A small network was shown many inputs. Here are its activations along a few directions, one row for each input.
In each table, some parts of the input vary, and every possible input appears once, in random order.
A made-up example of a description, with smaller parts first: one of 4 places along a line, together with either a single point or one of 11 places around a ring or (one of 3 separate values, together with one of 5 places around a ring).
Shared parts are said once, and a part with two or three values counts as separate values.
In the rows, 128 means zero.

Other details of the inputs vary at random and push rows far along two fixed directions, the same in every table; ignore that.

Table:
R1: [149 165 102 193  97 179 128 185 122 135 160 111]
R2: [126 105 156  82 128 103 146 105 149 124 136 146]
R3: [ 82 106 110  51 106 127 147 141 131  38 190 119]
R4: [ 69 101 134  57  97 162 151 145 162  56 198 127]
R5: [ 38 100 114  68 130 156 129 152 135  57 186 125]
R6: [163 159  52 189  95 167 126 178 104 110 143  87]
R7: [100 104 127  93 142 111 128 109 135  98 123 116]
R8: [127 104 143  76 129  94 146 101 137 123 134 137]
R9: [103 117 190  92 175  90 118  93 138 157  96 148]
R10: [ 86 131 158  96 137 125 135 127 141 117 143 138]
R11: [175 163 130 197 116 153 122 154 122 176 114 127]
R12: [ 84 119 153  96 148 127 125 134 144 116 134 131]
R13: [105 142  64 180 102 189 112 193 119 106 163 102]
R14: [173 155  88 202 131 134 101 128 101 155 104 109]
R15: [171 166 139 202 156 123  95 126 109 203  85 136]
R16: [125 125 167 118 132 132 141 126 138 135 122 146]
R17: [137 108 179  81 150  77 137  76 135 149 124 157]
R18: [102 109 110  74 104 121 145 142 134  63 166 114]
R19: [ 80 108 105  87 126 136 132 131 133  63 159 108]
R20: [126 108 144  76 131  94 144  99 132 123 139 139]
R21: [172 170 143 202 138 122 111 127 119 207  83 134]
R22: [ 46 107 129  69 126 164 141 164 155  50 172 131]
R23: [186 153 120 199 101 158 120 137 124 171 118 132]
R24: [109 138 167 113 149 112 126 112 132 145 123 147]
R25: [ 95 114 106  75 122 131 145 137 124  63 160 108]
R26: [135 171  91 195  99 180 122 183 128 133 144 117]
R27: [130 101 145  75 128 100 150 100 139 117 123 149]
R28: [172 167 131 200 119 148 120 149 113 177 125 125]
R29: [189 151  89 188 120 136 123 138 103 149  88 114]
R30: [ 67  98 116  84 132 139 135 134 142  77 143 118]
R31: [132 113 168 123 178  77 111  68 117 179  69 142]
R32: [184 112 190 103 165  35 123  50 125 196  37 153]
R33: [156 150  94 206 130 142 104 136 104 169 101 109]
R34: [122 109 159  82 132 100 144 102 140 125 146 144]
R35: [ 96 112 114  68 130 124 143 127 122  65 157 116]
R36: [165 158  50 187  93 171 126 179 108 108 137  92]
R37: [182 108 203 112 165  54 133  50 136 205  56 173]
R38: [148 107 164 118 169  76 119  65 128 162  50 143]
R39: [169 157  65 181  90 159 128 163 107 126 168 114]
R40: [101 103 125  90 140 115 128 110 139  95 117 120]
R41: [ 89 114 165  90 155 118 125 121 148 126 114 142]
R42: [135 154  85 171  77 192 128 177 126 105 194 107]
R43: [ 97 102 175  92 174  89 114  86 129 159  91 147]
R44: [128 103 144  73 128  96 146 101 141 122 127 142]
R45: [137 168  93 198  98 184 125 182 125 128 140 124]
R46: [172 113 168 107 148  63 130  74 123 163  61 150]
R47: [146 105 192 121 191  52 112  47 124 210  32 146]
R48: [ 90 114 143  77 112 146 141 127 144  84 190 133]
R49: [ 60  99 123  83 134 146 127 145 143  86 148 128]
R50: [130 148  64 206 104 192 109 188 114 125 136 114]
R51: [166 153  79 188  86 163 132 171 123 130 167 113]
R52: [175 141 117 207 145 124 106 114 109 191  57 128]
R53: [ 68 103 135  58  99 159 151 144 158  58 204 122]
R54: [174 171 129 201 122 150 117 149 110 176 129 128]
R55: [193 158  94 189 107 121 115 138 100 156 113 112]
Each input here is: one of 5 places along a line, together with one of 11 places around a ring.
The inputs of R19 and R28 match in every part but the place on the ring of 11. If R7 is changed in the same way as R19 into R28, which row does it become?
> R1
The inputs of R17 and R14 match in every part but the place on the ring of 11. If R37 is changed in the same way as R17 into R14, which row does it become?
> R38
Which other rows does R32 become when the place on the line of 5 takes its other values? List them by row number.
> R3, R18, R46, R55

Table:
R56: [113  81 132  74 136 116 140  90 138  77  96 113]
R57: [ 84  91 166  85 143 143 143 116 163 117 122 149]
R58: [235 164 145 169  96 101 145 121 126 193 104 142]
R59: [ 90  98 120  76 150  88 124  87 124 106 145 122]
R60: [108 112 137  68 155  94 135  99 112  77 116 109]
R61: [ 41 126 122  71 125 175 147 178 140  49 205 125]
R62: [182 149 178 213 146 133 103  99 138 219  47 150]
R63: [168 121 205  56 139  55 159  68 132 150 130 167]
R64: [119 168  71 192  91 210 132 222 133 107 166 104]
R65: [ 77 126 187  85 143 129 136 132 162 109 122 141]
R66: [227 157 143 179 108  98 126  94 110 205 143 133]
R67: [110 104 137  67 142  97 142 109 131  78  97 105]
R68: [120  72 170  73 158  83 125  74 149 149  72 166]
R69: [140 186 130 202 126 168 108 164 115 151 133 125]
R70: [125 149  37 189  90 183 100 189 105 109 196  97]
R71: [148 155 101 194 111 154 124 177 119 157 111 122]
R72: [ 74  82  79  74 104 151 150 139 150  39 157 121]
R73: [175 158 161 202 167 111  93  93 109 243  85 134]
R74: [ 68 114  84  67 123 129 144 147 124  40 176 118]
R75: [ 74 102  93  73 124 137 130 125 119  37 186  80]
R76: [167 161 137 193 148 115 110 129  97 200  88 141]
R77: [114 105 175  66 177  62 120  83 122 150  92 162]
R78: [ 95  99 139  66 140 101 133 130 144 107 115 144]
R79: [216 145 104 178  63 157 149 139 134 148 146 135]
R80: [137 156  24 184  81 175 130 201 117  83 150  93]
R81: [106 177  86 205  93 212 103 190 122 112 203  95]
R82: [161 148 133 198 145 116  97 111 101 214 106 128]
R83: [107  78 190  83 158  94 136  77 150 157  76 165]
What is each input in this table made of?
> one of 4 places along a line, together with either a single point or one of 6 places along a line
The inputs of R63 and R79 match in every part but the place on the line of 4. If R74 is changed in the same way as R63 into R79, which row does it become?
> R72
Which other rows does R69 become when the place on the line of 4 takes its other values? List them by row number.
> R62, R65, R81
List by row number the other rows that have the place on the line of 4 in common with R59.
> R66, R70, R73, R75, R81, R82
Which other rows does R80 become when the place on the line of 6 takes its other values? List them by row number.
> R64, R65, R67, R71, R78

Table:
R84: [ 48 109 157  51 140 135 134 116 147  60 185 108]
R85: [205 168  86 186 124 115 128 143  92 140  72 124]
R86: [118 148  50 131  87 171 146 209 119  41 160  87]
R87: [135 164 149 168 142 138 119 158 127 155  85 136]
R88: [154 120 150 109 154  80 120  71 110 139 104 105]
R89: [130 139 185 112 170  86 127 111 138 164  56 145]
R90: [177 170 107 195 126 126 123 159 114 164  72 108]
R91: [ 99  78 176  85 154 107 129  82 165 142  81 150]
R92: [201 160 158 152  98 120 140 108 124 165 164 130]
R93: [ 36  74 159  62 132 171 145 132 171  71 156 154]
R94: [109 121 151 118 167  88 107 103 125 179 110 145]
R95: [112 144 192 121 170 117 130 128 134 158  77 161]
R96: [178 127  92 208 109 147 114 129 131 174  77 111]
R97: [181 153  84 171 118 129 117 113  88 114 136 100]
R98: [168 125 168  99 122  76 142  97 132 185 151 170]
R99: [ 39  72 152  59 125 161 141 130 175  66 152 143]
R100: [159 129  87 153 136  96 109 122  97 162 115 117]
R101: [107 165 101 182 106 195 110 172 118 100 187  94]
R102: [155 127 207  54 124  75 172 106 153 139 118 169]
R103: [ 68 104 100  82 129 119 129 140 130  95 173 115]
R104: [112  78  85  79 105 139 148 116 138  52 137 130]
R105: [123  93 133  63 164  53 126  69 107 129 112 154]
R106: [102 123 164 123 168  98 103 105 124 182 113 155]
R107: [ 67 138  97 143 124 182 117 182 121 110 195 135]
R108: [130 167 138 191 136 172 107 139 111 152 148 118]
R109: [171 112  72 174 100 148 123 134 125 130  98 106]
R110: [199 130 117 168  66 158 151 139 149 155 147 146]
R111: [100 147  69 147  90 183 128 173 120  59 205  67]
What is each input in this table made of?
> one of 4 separate values, together with either a single point or one of 6 places along a line
Which other rows does R108 become when the choice among 4 separate values takes its other values? List them by row number.
> R93, R95, R107
